These are the activations of a small neural network, seen along a few directions. Each row is one input.
Each table varies a few parts of the input and shows all the possible inputs, shuffled.
A made-up example of a description, with smaller parts first: one of 8 places around a ring, together with either a single point or one of 11 places around a ring or (one of 2 separate values, together with one of 6 places along a line).
Shared parts are said once, and a part with two or three values counts as separate values.
(in the rows, 128 means zero)

Other details of the inputs vary at random and push rows far along two fixed directions, the same in every table; ignore that.

A family of inputs:
r1: [164  83 169 116 154 139 148 107 129 133  96 153 134 113 152 127 116]
r2: [160  96 144 138 140 141 147 112 125 133  92 165 158  93 161 128 107]
r3: [ 74 129  97  93 134 116 188 183 109 127 148 104 108 194  99  98 102]
r4: [165  82 165 117 156 143 139 108 130 132  96 154 138 113 151 121 111]
r5: [116 175 123  98  58 135  60 145 146 159 181  86 154 163 132 141 182]
r6: [135 108 124 142 163 137 176 136 121 112 104 135 118  92 150 112  85]
r7: [ 90 181  92 122 102 102 108 152 123 125 160  86 102 165  88 140 152]
r8: [ 66 135  86 109 129 123 184 174 107 124 151 113 134 177 105  92  97]
r9: [178 112 158 139 123 132 106 100 140 139 100 164 158  97 155 152 139]
r10: [146  94 161 153 163 146 141  91 128 121 106 144 131  78 155 117 113]
r11: [ 94 167 120 129  85 120  66 114 127 140 172 113 159 177  94 137 188]
r12: [ 76 155  75 108 132 113 176 183 115 108 140  94  89 160 102 101  86]
r13: [133  94 147 128 176 137 169 122 122 115 110 132 104 105 147 106  91]
r14: [145 104 129 128 164 130 168 138 124 116  96 132 105  94 146 115  82]
r15: [ 71 172 100 134 114 119 106 139 122 119 179  84 117 174  87 118 158]
r16: [161  89 156 129 147 137 148 116 134 133  99 163 148 100 155 128 110]
r17: [ 71 132  93 128 150 126 189 165 109 111 142 106 109 138 113  89  87]
r18: [148 164 137 167  91 125  43  83 139 135 139 127 147  99 121 169 188]
r19: [ 86 186  97 121  94 105  84 142 129 131 174  84 104 170  77 143 175]
r20: [157  85 168 128 155 141 147 105 133 130 102 159 148 109 157 121 114]
r21: [ 84 187  82 123  94 107 107 155 123 118 165  92 104 167  91 135 144]
r22: [137 100 124 127 139 138 180 136 120 121  95 159 147 108 158 112  83]
r23: [ 97 124  93  97 139 120 185 180 112 123 124 118 117 168 117 103  80]
r24: [165 109 175 155 146 138  99  79 143 127 112 144 132  81 149 142 147]
r25: [174  96 142 118 135 136 142 122 134 129  85 162 137 101 158 134  99]
r26: [174 154 143 129  73 119  44  93 146 146 124 145 150 125 126 182 193]
r27: [168 164 140 147  85 117  41  86 148 135 129 127 124 102 122 182 190]
r28: [170 122 168 144 111 141  59  73 143 143 128 152 168 117 138 156 184]
r29: [136  92 150 124 175 134 173 121 125 117 104 128 100 102 145 111  96]
r30: [ 67 140  90 110 148 117 176 178 113 116 151  89  87 169  96  91  96]
r31: [137 165 130 126  77 117  41 109 137 148 160 126 150 159 101 166 197]
r32: [172 121 161 149 105 140  61  81 144 148 128 154 165 114 137 159 183]
r33: [ 83 142  82 126 141 125 191 172 113 102 134 107 105 140 120  98  81]
r34: [145 105 131 132 164 130 170 134 123 116 101 137 106  93 151 118  83]
r35: [168 137 161 161 113 129  56  77 150 136 127 140 139  84 133 166 178]
r36: [ 94 130  89  97 130 119 191 180 111 116 128 125 116 168 123 103  79]
r37: [143 100 130 120 142 132 180 141 127 120  94 158 138 113 157 117  83]
r38: [180 119 167 134 105 134  53  85 145 151 119 151 151 116 131 162 179]
r39: [132 100 131 140 167 141 175 131 124 114 110 135 117  92 146 108  90]
r40: [105 119 110 129 163 123 200 161 117 109 115 121 106 117 135 100  71]
r41: [168 107 162 162 141 144  99  84 140 130 113 146 134  76 149 143 148]
r42: [161  92 159 143 162 139 138 105 132 126 104 146 112  82 154 127 112]
r43: [105 103 120 117 170 126 201 156 116 116 118 114  87 127 129  97  81]
r44: [ 61 144  94 123 145 116 182 174 115 114 157  94  97 164 100  91 100]
r45: [145  95 152 156 157 144 146 102 128 125 107 145 127  78 152 118 112]
r46: [159  92 162 134 168 140 135 101 133 122 100 138 113  88 150 121 111]
r47: [ 88 192 106 110  72 133  77 154 144 147 193  59 120 156 118 132 168]
r48: [183  99 165 126 127 134 105  96 140 143 100 159 144 100 147 156 145]
r49: [ 88 172  88 107  92 108 111 164 117 133 164 105 130 194  92 135 146]
r50: [138 173 130 141  88 116  30 101 143 139 156 107 125 131  95 165 197]
r51: [142  83 144 116 159 138 175 136 121 130 106 152 127 125 150 110  91]
r52: [ 74 129 102  94 140 121 178 171 108 122 153 108 116 194 106  93 100]
r53: [172 126 151 155 125 131 104  94 144 122 102 150 131  72 153 152 135]
r54: [129 112 120 144 150 137 179 131 121 110 101 140 120  87 152 110  80]
r55: [143 163 133 122  78 120  33 107 142 150 151 126 150 153  98 166 199]
r56: [ 82 166  91 117  96 118 112 155 122 133 172 106 143 189  89 126 155]
r57: [139  97 136 130 168 134 170 131 124 117 107 136 105  95 147 114  87]
r58: [ 79 163 104 117  97 112 114 155 123 136 173 105 136 195  88 123 157]
r59: [ 73 161  97 123  95 119 112 147 118 138 173 107 144 188  90 120 158]
r60: [179 136 147 145  90 135  60  87 145 139 115 161 168 104 145 169 174]
r61: [ 93 171  92 104  91 106 112 160 121 136 157 102 126 191  90 141 152]
r62: [166  96 143 134 144 142 148 118 129 130  94 162 153  99 161 130 107]
Each input here is: one of 2 separate values, together with either a single point or (one of 5 places along a line, together with one of 6 places along a line).
The inputs of r6 and r62 match in every part but the choice among 2 separate values. If r30 is changed in the same way as r6 into r62, which row does it become?
Answer: r38
The inputs of r12 and r25 match in every part but the choice among 2 separate values. If r34 is changed in the same way as r12 into r25, which row does it become?
Answer: r49
Change only the choice among 2 separate values in r43. List by row number the other rows that result.
Answer: r3

A family of inputs:
r63: [204 111 194 143 124 148  80  71 160 142  92 126 107  23 187 161 148]
r64: [111 184 115 154  44 117  44 115 139 161 179 134 196 155 102 171 219]
r65: [140  65 140 126 207 138 189 137 117 109  96 146  87 109 134  87  59]
r66: [ 83 210 116 153  42  88  39 107 133 136 184 122 167 209  66 171 234]
r67: [ 35 176  89  61  94  97 151 188 111 132 184  63  98 248  70 107 139]
r68: [103 165 117 126 115 100  81 142 133 138 175  91  88 181  69 149 185]
r69: [199  87 166 159 113 166  87  69 140 150  95 190 195  62 179 150 149]
r70: [ 98  84 118  97 184 137 229 157  99 101 101 140 124 160 142  71  45]
r71: [125  76 135  75 151 150 213 176 123 151 109 123 127 124 168  92  67]
r72: [ 91  87 112 109 171 133 234 148  98  99 104 150 131 154 135  80  57]
r73: [153 121 142 143 159 149 131 117 142 108 110 117 111  65 167 114  91]
r74: [113  80 119  85 164 146 242 200 122 138 121 124 126 141 165  81  52]
r75: [195 172  72 105  68  85  95 155 129 120  69 170 119 127 116 200 117]
r76: [175 149 152 184 108 145  51  56 148 122 113 138 150  42 154 166 174]
r77: [  5 216  44 146  93  95 170 192 110 102 200  67 102 179  77 105 126]
r78: [ 99  87 119 156 190 111 229 149 107 110 102 153 107 119 114  98  76]
r79: [113 198 132 103  66 101  26 117 145 148 190  93 141 209  81 181 231]
r80: [160  86 141 128 137 162 139 121 126 142 105 159 171 101 171 110 100]
r81: [121 129 121 160 133 119  99  98 117 123 132 137 121 130  87 136 158]
r82: [210 115 189 159 133 148  84  77 165 133 101 136 112  27 191 166 149]
r83: [137  77 150 108 180 123 180 134 119 135 103 121  77 111 123 111  96]
r84: [185  96 165 163 159 136  74  65 129 130  99 160 131  82 125 147 152]
r85: [182 148 158 173 115 147  39  61 149 125 116 131 143  47 159 161 168]
r86: [125 102 139 100 161 135 164 138 123 110 115 137 130 160 136  98  85]
r87: [ 38 180  56  83  88 125 132 210 115 136 205  73 138 233  82  86 123]
What is each input in this table made of?
Answer: either a single point or (one of 4 places along a line, together with one of 6 places along a line)

A family of inputs:
r88: [179  80 163 128 148 154 136 109 127 154  98 135 135  72 168 129 124]
r89: [123 122 144 139 133 119 129  99 124 118 119 123 103 117 130 147 149]
r90: [106 122 126 141 154 147 183 136 123 106 139 114 129 124 154  91  96]
r91: [127 128 134 117 123 142 147 132 136 129 130 133 168 141 148 115 122]
r92: [134 146 145  97 114 130  98 132 148 143 148 111 138 166 133 134 148]
r93: [101 131 107 141 165 147 166 127 109  91 131 133 125 136 127  99  85]
r94: [ 85 119  97 122 153 142 186 178 115 128 150 113 140 140 138  97  91]
r95: [175  93 163 128 136 136 108  84 131 130  74 173 165  97 165 133 111]
r96: [145 111 139 152 138 134 112 104 127 125 107 142 134  89 128 114 117]
r97: [110 229  69 109  56  91  49 170 146 119 170  77 102 165  95 172 168]
r98: [153  99 154 173 152 132 144 102 144 122 100 160 140  71 146 139 128]
r99: [ 97 109  98  82 151 130 185 154 103 112 102 123 119 171 121  92  74]
r100: [ 94 129 106 120 113 108 171 155 116 134 144 138 121 159 111 124 118]
r101: [158 141 145 127 104 108  80 117 146 143 144 147 120 142 113 170 181]
r102: [ 88 116 117 103 139 105 218 161 111 121 115 134 130 158 127 103  81]
r103: [137 122 134 132 142 137 111  93 114 111 112 124 110 118 126 120 128]
r104: [ 97 129 136 139 146 119 176 121 115 113 130 132 111 120 133 123 107]
r105: [117 121 113 121 136 113 160 145 113 143 126 116 112 133 108 134 134]
r106: [179  85 152 148 155 144 115  97 122 140  85 167 150  71 155 131 110]
r107: [184  96 175 127 157 149 107 115 145 152 113 138 132  82 167 144 128]
r108: [177  89 135 150 142 152 122 105 128 121  99 180 156 106 152 129 109]
r109: [133 129 139 127 114 142  93 102 143 147 140 106 122 101 125 131 162]
r110: [124 116 138 105 126 116 168 131 120 128 102 133 127 143 122 133 123]
r111: [ 60 134  91 120 160 126 196 160  95  97 134 107 100 161 114  72  62]
r112: [188  86 168 140 117 131 107  88 137 144  91 174 130  89 151 168 159]
r113: [145 139 154 171 127 123 103  81 137 112 127 149 143 100 138 158 168]
r114: [ 49 170  93 122 102 122 128 165 128 138 180  78 119 164  94 100 137]
r115: [154 117 142 115 100 148 103 113 137 156 136 131 132 124 136 139 156]
r116: [134 151 122 130 104 129  80 109 129 118 128 143 175 155 112 140 151]
r117: [160 129 125 157 131 138  72 103 129 134 122 151 165 108 126 146 153]
r118: [ 98 124 125 141 134 106 157 134 127 127 130 130 116 110 116 119 125]
r119: [127 118 119 145 120 118 150 138 129 126 131 157 140 141 130 136 135]
r120: [132 105 138 129 147 122 194 133 127 116  99 158 153 129 146 123  99]
r121: [141 111 135 131 162 132 122 129 135 116 116 124 105 115 117 114 100]
r122: [154 104 135 160 155 148 120 104 133 113 104 157 146  81 135 117 115]
r123: [136 153 149 115 104 101  89 124 144 134 135 127 134 166 109 164 174]
r124: [190  81 150 125 131 151 107  88 124 133  89 167 132  99 141 140 122]
r125: [142 138  99 126 121 125 185 159 125 115  89 133 110  81 166 124  57]
r126: [200 126 130 154 126 145 138 116 145 110  71 169 140  38 191 157  90]
r127: [ 74 121 109 101 164 130 199 191 128 118 153  82  87 151 117  76  73]
r128: [180 109 159 149 110 158  86  94 150 146 126 167 168  95 166 149 160]
r129: [194  87 177 121 140 151 118 116 149 143 113 156 130  97 171 134 124]
r130: [155 131 165 150 126 114  84 103 150 132 131 129 112 105 112 162 166]
r131: [ 92 206 123 112  38 113  29 116 140 156 188  93 170 188  94 157 215]
r132: [115 142  71  98 122 122 201 183 116 106 100 104  87 111 144 115  57]
r133: [ 67 123  93 119 150 105 224 189  98 132 137 114 111 152 107  98  80]
r134: [ 95 120 111 111 184 129 174 153 113  93 126 109  85 156 125  89  67]
r135: [ 94 120  98 140 157 116 204 174 111 123 131 128 130 142 119 111  99]
r136: [ 93 183  88 126  60 111  47 134 119 139 177 117 141 194  75 139 182]
r137: [164 120 164 106  99 143  84  90 140 145 116 131 157 115 150 151 169]
r138: [100 128 118 127 132 115 156 136 123 125 129 113  99 124 100 125 136]
r139: [147 118 123 120 156 124 116 142 119 129 127 124 118 135 114 123 111]
r140: [ 92 201 124 130  59 126  18  98 135 138 192  69 124 169  95 161 226]
r141: [141 123 135 100 143 125 118 132 130 120 110 134 131 159 124 123 108]
r142: [ 73 193 107 128 109  87 103 147 127 115 184  79  89 198  81 138 173]
r143: [ 96 109  81 103 165 130 186 170  96 128 118 110 103 153 109  88  76]
r144: [ 66 160  94 110  80 122 130 175 119 143 182  96 130 191 103 108 137]
r145: [151 107 134 135 143 140 103  95 128 128 102 132 116  94 119 125 127]
r146: [113 124 120 146 143 147 160 140 141 128 140 114 137 113 134  97 112]
r147: [170 121 160 139 135 112  92 113 139 145 127 141 124 106 125 171 164]
r148: [ 70 201 114 135  69 117  58 120 131 134 198  77 130 173 102 134 195]
r149: [142 142 163 132 131 137  89 106 146 126 147 106 113 122 146 136 152]
r150: [152 123 126 113 127 126  86 129 133 127 134 144 120 152 113 134 133]
r151: [127 133 132 129 113 131 110 131 124 154 148 116 150 114 133 126 149]
The inputs of r118 and r130 match in every part but one. If r151 is changed in the same way as r118 into r130, which row does it become?
Answer: r107
The inputs of r108 and r124 match in every part but one. If r119 is changed in the same way as r108 into r124, which row does it become?
Answer: r112
What is each input in this table made of?
Answer: one of 4 places along a line, together with either a single point or (one of 3 separate values, together with one of 5 places along a line)
Change only the choice among 3 separate values in r88. List by row number the other rows that result.
Answer: r105, r143
Change only the place on the line of 5 in r139. List by row number the other rows that result.
Answer: r121, r134, r141, r150
Change only the place on the line of 4 in r93. List by row number the other rows that result.
Answer: r103, r111, r134

A family of inputs:
r152: [107 172 102 127  78 117  75 128 127 138 159 120 158 170  98 143 174]
r153: [175 122 150 114 113 134  90 107 146 151 119 140 142 119 150 147 151]
r154: [137  74 133 121 169 149 224 145 122 124  90 160 146  99 176  89  54]
r155: [144 153 132 129 109 125  76 116 144 135 141 108 112 115 124 149 158]
r156: [164 124 151 164 127 141 103  87 144 129 112 146 142  66 160 144 141]
r157: [167  76 193 140 151 149  99  72 136 144 116 160 152 110 149 131 157]
r158: [170 126 146 125 115 124  94  99 142 142 111 155 148 122 140 150 149]
r159: [ 80  92 141 129 189 139 196 150 105 105 136 103  98 136 116  82  86]
r160: [ 78 208  89 129  72 100  59 146 127 120 183  80 110 184  67 154 184]
r161: [ 66 144  79 124 143 115 192 187 105 103 142 100  95 159  98 102  83]
r162: [144 144 123 131 101 119  88 114 136 143 134 145 153 142 117 152 163]
r163: [ 31 174  58 120 118 113 176 199  96  99 170  77 101 186  77  94  96]
r164: [181 117 157 141 131 131 100  89 142 133 101 142 116  75 151 155 143]
r165: [148  66 139  97 176 135 221 151 118 126  78 156 119 109 169  98  51]
What is each input in this table made of?
Answer: one of 2 separate values, together with either a single point or one of 6 places along a line
The inputs of r155 and r153 match in every part but the choice among 2 separate values. If r160 is changed in the same way as r155 into r153, which row does it become?
Answer: r158
Change only the choice among 2 separate values in r164. List by row number the other rows that result.
Answer: r165
